Here are a small network's activations along a few directions, averaged over the inputs that share one value of a field.
Related values have similar rows: they may be neighbours, one step apart, or belong to one group.

Other fields vary at random and push rows far along two fixed directions, the same in every table; ignore that.
To show where, the next rows are all for the same value of a field, averaged over different records:
[ 12  -2  -1   7 -10  -2  12  -2  -9  -9  -7   1]
[ -6  -7  10   7  16  31  25   3  17  -7  15 -22]
[  0  -3 -14   7  -8 -14  -1   6 -18 -14  -1  11]
[ 7 -3  5  6  0  9 19 -5  2 -7  1 -7]
[ 25   4  -7   4 -29 -25   5 -10 -30  -7 -20  25]
[ 32  -2  10   4 -21   5  26 -20  -3   3 -18   4]
[-42  -6 -38  12  21 -18 -25  27 -19 -29  31  11]
[-23 -13  22  13  40  60  38   2  41  -7  30 -46]

Kar, 14 values:
n13: [-19   2 -23  12   9 -17  -5  12  -1 -18  13  11]
n7: [  2   7  -8  13   9   4   1  23   4   0 -10   6]
n8: [ -4  -9 -10  -3   8 -14 -31 -11 -21  -9   8  10]
n6: [ 14   1   9 -18  -7 -11 -25 -19  -6  10  -2   4]
n10: [ 24 -16   4 -11 -17 -20 -23  -5 -15  14  -3   7]
n3: [ 28  12  31 -23 -12   4  -2 -18   8  17 -17  -7]
n12: [-18  11 -24  14 -11 -30 -22  23  -9   1 -15  24]
n11: [  6  15  12 -26 -12  -4 -14  -7   1  22  -7  -3]
n1: [-37 -25  -4  -3  29   6 -20  16  -7 -18  32   3]
n2: [  2  -4  -7   9  -7  -4   7  -1  -4 -11  -1   0]
n14: [ 23  22  23 -19 -12  11  24 -11  25  30 -25  -6]
n5: [-28   8  -9 -13  13  18 -22  16  30  13  17 -17]
n9: [  0 -16   8  10   5  -1  10 -13  -2   1  -8  -9]
n4: [  4  22  13  -2  -4  13  22  -6  14  25 -12   0]
Kar is arranged as a ring.
Question: Going along Kar from n1 by way of its neighbour n8, in what order are n7, n10, n3, n5 met?
Answer: n10, n3, n5, n7
Question: What is the length, in steps, of the shortest route from n4 to n13?
Answer: 3

Talek, 16 values:
m10: [  0  -5   0   7   1   1  12  -1  -5 -12   6  -3]
m15: [  5  11  10 -11  -5   8  10   1  11  12  -7  -8]
m4: [ 47   8  21 -17 -37 -19   0 -33 -18  20 -35  18]
m14: [ 23  13   5  -5 -16   5   9   2   8  12 -20   6]
m3: [-37   6 -42  15  12 -39 -37  34 -26 -14   8  32]
m1: [  6 -13 -13   8  -5 -11  -4   4 -16  -8   4   9]
m5: [-23 -10   5  -7  26  14 -13   0   9  -2  24 -14]
m16: [  1 -10 -21   4  -7 -30 -35   2 -27 -11  -1  19]
m6: [-10   7  17  -5  12  29   9   5  29  12  13 -26]
m8: [  9   8   1 -13 -15 -20 -12 -13  -7  10  -7   7]
m11: [-20   3   1   9  21  21  17   2  19  -5  10 -18]
m7: [ 39  -5  27 -10 -12  12  15 -25   4  12 -19  -7]
m9: [-30  -5   1   8  24  26  19   5  18 -16  28 -20]
m2: [-5  4 -1  5 -1  3  4 12 10  9 -8  4]
m13: [ -3 -16 -13   8   0 -15 -18  10 -14 -14  -1  10]
m12: [-3  3  3  5  4 14 23 -6  6 -6  4 -8]
Talek is arranged as a ring.
Question: Going along Talek from m11 by way of its neighbour m12, in what order are m3, m9, m2, m13 met?
Answer: m9, m13, m2, m3
Question: Which values are neighbours of m8? Give them in the order they are listed.
Answer: m4, m6
Question: Which values are neighbours of m7? Give them in the order they are listed.
Answer: m5, m16

Piv, 16 values:
u15: [-12   5  -4   0   8   4  -2   4   4  -1   7  -5]
u8: [ -5  14 -29  -9 -17 -50 -35  10 -35  -2 -11  34]
u9: [-23   6   1  -4  18  13  -5  17  16   6  13  -8]
u5: [-7 -8  1  5 13 16 12  2  5 -7 12 -7]
u12: [ -5   1   4   6   5  16  11   9  14   0   6 -10]
u7: [-18   2  -9   3  13   5  -6  14  12   1  10  -4]
u14: [ 0 -3  3 -1  0  1  4 -5  3 -4  2 -1]
u4: [ 19  -2  20  -9  -8   6  -2 -16   2  10  -9  -3]
u16: [ 16   4   6  -4 -13  -4   0 -14  -5   5 -10   5]
u2: [ -1  -8  -9   3  -7 -19 -12  -1 -18  -6   2  10]
u1: [-34  -2 -21  13  19  -3  -7  25   1 -16  15   1]
u6: [ 16   2   3   5 -10   1  18  -8  -2   0 -13   2]
u3: [-22  -2  -2  -6  19  11 -13  12  10  -1  21 -13]
u10: [ 24   5  28  -1  -8  26  37 -20  21  13 -13 -18]
u11: [ 26  -7   1   7 -15 -15   3 -15 -19  -3 -16  11]
u13: [ 25  -5   6  -9 -17  -8  -3 -16 -10   5 -16   7]
Piv is arranged as a 4 by 4 grid.
Question: Which values are neighbours of u4? Give them in the order they are listed.
Answer: u3, u13
Question: Which values are neighbours of u12? Give them in the order they are listed.
Answer: u7, u1, u10
Question: Which values are neighbours of u5? Give them in the order they are listed.
Answer: u14, u6, u11
A value of Piv combines one of 4 hidden first parts with one of 4 second parts; all combinations occur once.
Question: u14 and u10 share the first part; u14 and u3 share the second. Which value has the first part of u3 and the second part of u10?
Answer: u8
Question: u5 and u11 share the first part; u5 and u16 share the second. Which value has the first part of u16 and the second part of u11?
Answer: u13

Ludes, 12 values:
k4: [ 20  12   2 -11 -22 -13  -3  -8  -5  14 -23  13]
k7: [-15  -6   8   2  17  19   6   2  19   2  20 -17]
k3: [ 26  -4  12   2 -13   3  15 -15  -4   8 -21   5]
k9: [ 20   0  14 -10 -11   2   3 -21  -2   8  -8  -4]
k6: [ -9  -4 -15  -5   0 -24 -28  10 -19 -10   6  12]
k11: [  9   2  10  -4  -2  14   4  -1  11  11  -3 -10]
k2: [-14  -9  12  15  23  36  28   1  29  -3  15 -32]
k8: [11  1 -2  7 -8 -8  9 -5 -7 -6 -8 10]
k1: [ 40   2  20  -6 -32  -5  14 -24  -5  14 -31  10]
k5: [-25 -10   6   7  34  37   9   8  25  -7  31 -28]
k12: [-46  12 -28  -3  19 -23 -38  32 -10  -7  20  10]
k10: [-17   2 -39   7  -7 -37 -19  20 -33 -23   4  30]
Ludes is arranged as a tree with 3 forks.
Question: Which values are neighbours of k2? Give them in the order they are listed.
Answer: k8
Question: Which values are neighbours of k9? Give them in the order they are listed.
Answer: k6
Question: Which values are neighbours of k7? Give them in the order they are listed.
Answer: k1
